These are the activations of a small neural network, seen along a few directions. Each row is one input.
Each table varies a few parts of the input and shows all the possible inputs, shuffled.
A made-up example of a description, with smaller parts first: one of 3 separate values, together with either a single point or one of 9 places along a line or (one of 4 places along a line, together with one of 8 places around a ring).
Shared parts are said once, and a part with two or three values counts as separate values.
In the rows, zero is written as 128.

Other details of the inputs shift rows strongly along two fixed directions, in all tables alike. That doesn't count.

A family of inputs:
R1: [141 159 104 115 191 147  94 127 167 149 123 107 162 123]
R2: [146 108 182 157  83 135 148 151  84 106 147  98  90 117]
R3: [ 99  73 117 136  83 121  97  99 152 204  87 102 110 149]
R4: [167 197  84 163 239 148 123 124 144 127 132 147 139 128]
R5: [ 89  49 136 112  99 122 106 118 133 189  95 109 115 136]
R6: [157 206  94 159 239 152 108 127 148 118 144 126 140 130]
R7: [137 154  97 114 182 149 124 125 154 117 136 192 166 134]
R8: [127 110 177 133  95 132 179 142  66 101 150 132 100 132]
R9: [103 107 119 141 106 131  92 109 150 176 107  91 118 149]
R10: [149 151 172 126  88 126 184 169  79  83 152 156 106 135]
R11: [141 119 167 150 113 146 174 152  54  96 144 153 102 120]
R12: [122 154  91 128 182 128 109 110 146 138 151 121 122 123]
R13: [113 110 137 111  96 125  95 144 170 164  99 100 123 138]
R14: [122  80 127 101 110 129 110 129 127 167 102 120 133 134]
R15: [115 145  89 120 172 134 131 104 130 130 145 136 121 126]
R16: [118 142 100 126 184 133 113 124 147 145 159 121 141 104]
R17: [129 156 168 178  81  87 163 123  70  57 117 106 123 109]
R18: [ 71  76 103 110  75 125 117  88 137 180 118 109 112 142]
R19: [ 75  59 123  94  97 123 121 104 139 174 125 107 115 121]
R20: [155 169 107 129 173 140 104 132 183 111 152 147 162 127]
R21: [128 175  96 109 187 141 126 142 144 135 135 180 155 120]
R22: [144 136 153 152 117 143 169 137  53  87 137 156  82 136]
R23: [119  60 132  99  85 123 100 118 153 189  80  97 124 134]
R24: [178 153 147 150 110 148 184 161  92  37 174 175 127 133]
R25: [155 192  80 152 242 146 123 123 129 125 137 159 145 133]
R26: [129 115 114 119 132 137  85 124 198 146 112 124 153 145]
R27: [ 84  96 114 119 105 132 117  96 117 176 107 139 116 144]
R28: [104 123 108  93 115 123 129 134 153 143 134 137 131 124]
R29: [101  99 132  74 114 123 133 112 131 159 125 123 135 136]
R30: [124 118 102 107 129 128 100 120 182 132 144 140 148 130]
R31: [160 145 180 154  74  86 167 143  99  24 127 137 147 109]
R32: [130 136 114 101 157 133  95 122 162 155 134 105 149 117]
R33: [112  98 193 147  64  80 157 124  82  78 109  86 115  96]
R34: [136  96 113 124 120 135 108 130 156 138 109 158 148 148]
R35: [130 147 113 103 155 134 136 117 161 118 145 174 161 145]
R36: [ 84  87 147  84  83  74 106  89 152 140  79  81 157 100]
R37: [118 125 122 129 139 126  98 110 147 154 126  99 105 133]
R38: [ 93  61 147 120  93 126  91 118 154 184  98  76 113 133]
R39: [156 113 166 129  74 133 159 161  77  89 157 109 101 115]
R40: [158 174  99 136 184 138 117 151 167 139 116 148 153 121]
R41: [ 93  67 130  72  95 130 112 108 128 180  98 129 127 130]
R42: [152 199  74 166 226 148 124 122 127 133 143 162 161 135]
R43: [153 168 154 150 140 138 183 138  59  70 158 154  93 141]
R44: [135 141 187 139  55  75 164 152  94  55 107 113 127 102]
R45: [121 135 130 109 115 120 102 144 168 151 125 111 127 124]
R46: [143 124 165 173  66 134 144 140  81 109 143 102  88 139]
R47: [126 125 161 147  74 132 175 127  62 106 145 134  96 153]
R48: [105  92 114  80 109 130 128 114 137 154 131 115 134 122]
R49: [182 184  85 155 213 153 118 140 177 106 134 176 176 130]
R50: [ 85 118 130 123 119  72 110  81 140 119  87  92 130 107]
R51: [128 180  76 149 184 137 114 113 138 136 163 130 147 125]
R52: [172 137 163 155  94 135 164 188  77  86 130 153 107 134]
R53: [113 128 114 101 115 117 110 142 161 146 137 123 128 120]
R54: [186 144 163 188 139 149 172 170  71  82 143 134 108 118]
Each input here is: one of 6 places along a line, together with either a single point or one of 8 places around a ring.
- Changing only the place on the line of 6 turns R39 into R16. The same change can be made to R48. Which row results? => R19
- Changing only the place on the line of 6 turns R21 into R7. The same change can be made to R13. Which row results? => R26
- A walk changes only the place on the line of 6. It starts at R34 and steps to R52. List the rest of the walk in order. => R14, R5, R25, R42

A family of inputs:
R55: [140 137 165 141  83 122 168 138  70  65 156 105  99 109]
R56: [ 89 112 134 124 109  95 113 101 131 141  90 107 141 117]
R57: [106 105 114 115 104 116 110 116 149 141  97 149 142 140]
R58: [ 74  74 143 103  62  79 109  92 149 148 104  87 116 111]
R59: [123 110 128 100 103 125 101 133 166 147 129 100 138 123]
R60: [148 178  94 124 200 119  98 136 189 112 143 129 175 107]
R61: [130 114 105 112 162 130 107 121 167 171  92 128 153 124]
R62: [194 192 124 157 198 174 178 161  73  57 180 197 133 130]
R63: [102  97 134 118 137 131 135 108 103 140 128 116 124 122]
R64: [114  87 150 107  81 101  91 118 173 148  82  96 131 133]
R65: [117 102 130 103 130 141 111 147 148 177 115 118 120 124]
R66: [117 192  88 119 237 137 129 122 130 139 149 138 149 110]
R67: [148 127 158 149  72 124 168 153 104  60 156 152 114 132]
R68: [115 114 124 106  89 135 136 125 146 126 147 138 127 141]
R69: [118  91 115 108 112 127 127 113 136 158  96 158 129 144]
R70: [140 189  76 108 204 151 126 128 157 135 172 169 165 134]
R71: [124 103 135 120 104 112 100 132 153 142  82 111 142 127]
R72: [137  83 149 118 116 145 123 142 120 149 121 123 122 129]
R73: [127 102 117 165 125 150  94 122 153 182 115  91 100 148]
R74: [131 184  86 137 232 123 135 105 131 132 126 145 174 111]
R75: [106 101 118  90 117 143 123 128 133 170 127 153 113 148]
R76: [176 136 176 145  84 143 162 185  80  88 161 119 104 124]
R77: [ 96 111 109 152 128 124  98  86 120 175 114  81  87 143]
R78: [145 143 165 143  97 126 175 151  57  80 163 112  97 115]
R79: [166 132 147 198  86 160 156 150  63 100 152 146  67 163]
R80: [138 193  87 133 201 127 121 114 176 106 136 171 179 134]
R81: [138 148 182 162  82  95 162 128  79  68 123 115 113 112]
- Changing only one part turns R75 into R65. The same change can be made to R79. Which row results? => R73
- Describe the family of inputs behind these rows. => one of 3 separate values, together with either a single point or one of 8 places around a ring
- Which other rows does R66 become when the place on the ring of 8 takes its other values? List them by row number. => R55, R56, R58, R63, R74, R78, R81
- Which other rows does R58 become when the choice among 3 separate values takes its other values? List them by row number. => R60, R67

A family of inputs:
R82: [ 94  79 127  83 103 120 108 122 156 177 104 124 119 140]
R83: [121  90 158 136  74 133 147 134  86 110 140 115  87 133]
R84: [148 132 145 136  97 137 143 161 109 108 140 133 122 133]
R85: [147 111 145 157 108 135 145 138  94 118 122 124 109 133]
R86: [128 127 151 140 110 136 146 128  85 113 132 113 103 132]
R87: [157 202 128 170 189 148 166 143  89  76 172 148 129 123]
R88: [106  96  95 113 132 127 101 101 163 166 120 123 130 139]
R89: [134 186  96 114 209 121 104 109 177 122 130 115 181 107]
R90: [151 120 156 160 110 133 133 148 104 111 122 126 118 128]
R91: [102 128  98  96 181 139 112 108 156 164 128 145 146 133]
R92: [142  98 155 139  53 138 151 154  99 118 124 133 104 139]
R93: [129  98 159 150  67 125 150 130  96 121 127 120  92 147]
R94: [ 92  64 125  89 102 130 111 102 145 180 107 130 120 147]
R95: [125 143 153 138  98 100 149 124  96  83 113 122 127 117]
R96: [ 79  87 120  91  81  92 110 101 151 158 101 120 147 120]
R97: [119 133  99  98 171 133 100 125 176 158 120 145 153 136]
R98: [ 94  88 122 116  91 117 102 106 166 178  98 116 117 143]
R99: [ 99  74 125 108  89 121  88 110 168 164 111 115 122 136]
R100: [142 128 142 134 112 133 146 141  99 106 149 128 100 119]
R101: [101  70 135  94  93 129  99 117 164 172  99 133 128 144]
R102: [142  90 162 128  66 138 153 148 105 117 113 145  97 145]
R103: [ 89 110 113 114 132  92 104  98 157 152  91 113 156 109]
R104: [150 123 163 145 111 116 143 144 113  94 124 101 133 109]
R105: [111 134  98  90 178 135 110 115 161 167 127 146 142 124]
R106: [180 192 118 176 190 150 149 155 108  85 143 154 140 119]
R107: [141 120 152 147 114 130 144 144  91 121 129 117 103 115]
R108: [139 184  75 131 220 140 109 104 156 142 134 141 162 132]
R109: [170 208 121 153 194 145 152 144  95  86 158 142 130 113]
R110: [132 101 161 123  60 133 154 150  85 125 137 123  94 125]
R111: [101 113 117 120 126 120  91 107 174 168 113 122 137 138]
R112: [118  97 169 120  63  98 158 132  92  93 111 140 117 127]
R113: [119  91 161 128  61 137 154 143  79 124 137 120  97 134]
R114: [111 146 100 120 163 121  97 117 178 158 123 126 146 133]
R115: [182 208 116 166 187 148 150 146 108  79 146 155 139 127]
R116: [166 199 124 172 188 148 163 140  91  78 172 154 133 128]
R117: [160 154 148 126 144 127 151 146 121  78 144 141 148 118]
R118: [140 102 169 127  69 114 144 138 114  85 135 104 112 115]
R119: [113 138  89 107 171 126  99 117 170 155 134 126 141 122]
R120: [118 141 152 142  98  98 153 125 105  85 124 129 127 117]
R121: [158 182 123 168 197 151 152 145  90  92 155 139 135 113]
R122: [ 90  81 122 105 101 121 100  90 139 179 103 101 117 143]
R123: [132 191  82 120 219 131 105 118 160 143 134 130 159 120]
R124: [111 126  86 115 175 134 101  99 159 156 139 131 143 130]
R125: [126 130 145 135  97 103 150 127 105  78 131 132 126 113]
R126: [143  96 152 145  63 133 143 145 106 105 126 128  93 137]
R127: [157 140 129 136 145 147 156 140 108 107 139 161 126 141]
R128: [167 214 119 164 196 138 156 155 110  82 166 148 136 120]
R129: [100  88 132 109  92 116  87 104 158 172  94 106 124 142]
R130: [101 112 104  93 125 125 104 124 161 178 122 120 139 130]
R131: [ 99 117 124 103 126 105 102 102 181 150 114  98 151 118]
R132: [137  89 153 137  56 137 156 145  89 124 130 128 103 144]
R133: [149 127 148 143  96 142 140 153 109 108 140 140 126 134]
R134: [143 122 150 149 113 127 144 153  96 117 126 114 107 121]
R135: [120 134  98 124 173 126  92 123 170 163 111 120 151 124]
R136: [111 131  85 107 168 141 109 109 154 169 138 138 156 131]
R137: [113 126  92 126 183 135 102 103 150 169 120 123 148 125]
R138: [160 162 143 134 132 130 151 150 118  81 155 129 151 110]
R139: [140 102 159 138  67 127 137 153 107 100 133 118  96 134]
R140: [139 192  83 124 214 132  98 121 168 137 130 134 164 125]
R141: [ 91 116 112 108 134 118 104 105 159 178 120 114 123 126]
- Describe the family of inputs behind these rows. => one of 6 places along a line, together with either one of 2 separate values or one of 8 places around a ring
- Changing only the place on the line of 6 turns R119 into R82. The same change can be made to R83. Which row results? => R91
- Which other rows does R95 become when the choice among 2 separate values takes its other values? List them by row number. => R89
- Which other rows does R96 become when the choice among 2 separate values takes its other values? List them by row number. => R138
- Which other rows does R92 become when the place on the ring of 8 takes its other values? List them by row number. => R84, R110, R113, R130, R132, R133, R136

A family of inputs:
R142: [129 119 143 133 103 132 149 128  96 114 137 133 111 135]
R143: [126 117 160 127  90 107 146 135 104  95 125 114 121 113]
R144: [ 96 108 109  96 143 126 111 104 147 170 120 123 136 127]
R145: [135 193  87 139 233 136 119 117 144 129 146 130 159 109]
R146: [ 98 102 109 104 124 126 107 109 151 176 109 130 129 139]
R147: [103 102 124  90 108 115  99 118 173 158 112 112 142 126]
R148: [ 91 110 115 105 116  99 104  97 165 146 109 112 145 120]
R149: [109  99 112  96 121 138 109 126 158 172 129 134 123 140]
R150: [141  97 148 132  81 144 147 151 105 121 133 145 107 142]
R151: [169 175 120 151 173 155 156 151 105  90 154 171 132 135]
R152: [171 181 137 152 159 130 154 150 114  66 144 154 146 119]
R153: [156 184 127 171 172 137 152 136  94  86 155 132 127 120]
R154: [145 100 173 135  55 121 150 152 103  94 122 125 115 129]
R155: [137 126 160 140  83 110 149 142 103  93 121 122 119 122]
R156: [139 183  77 139 230 141 102 113 164 142 134 143 161 126]
R157: [105  98 116 109 121 129  96 115 159 178 117 101 119 133]
R158: [104 112 119 131 124 121 105 110 137 168 106 105 120 132]
R159: [151  99 168 155  69 136 151 151  83 105 130 115  92 137]
- Describe the family of inputs behind these rows. => one of 3 separate values, together with one of 6 places along a line
- Changing only the place on the line of 6 turns R152 into R148. The same change can be made to R151. Which row results? => R142
- Which other rows does R155 become when the choice among 3 separate values takes its other values? List them by row number. => R146, R158
- Which other rows does R145 become when the choice among 3 separate values takes its other values? List them by row number. => R143, R144
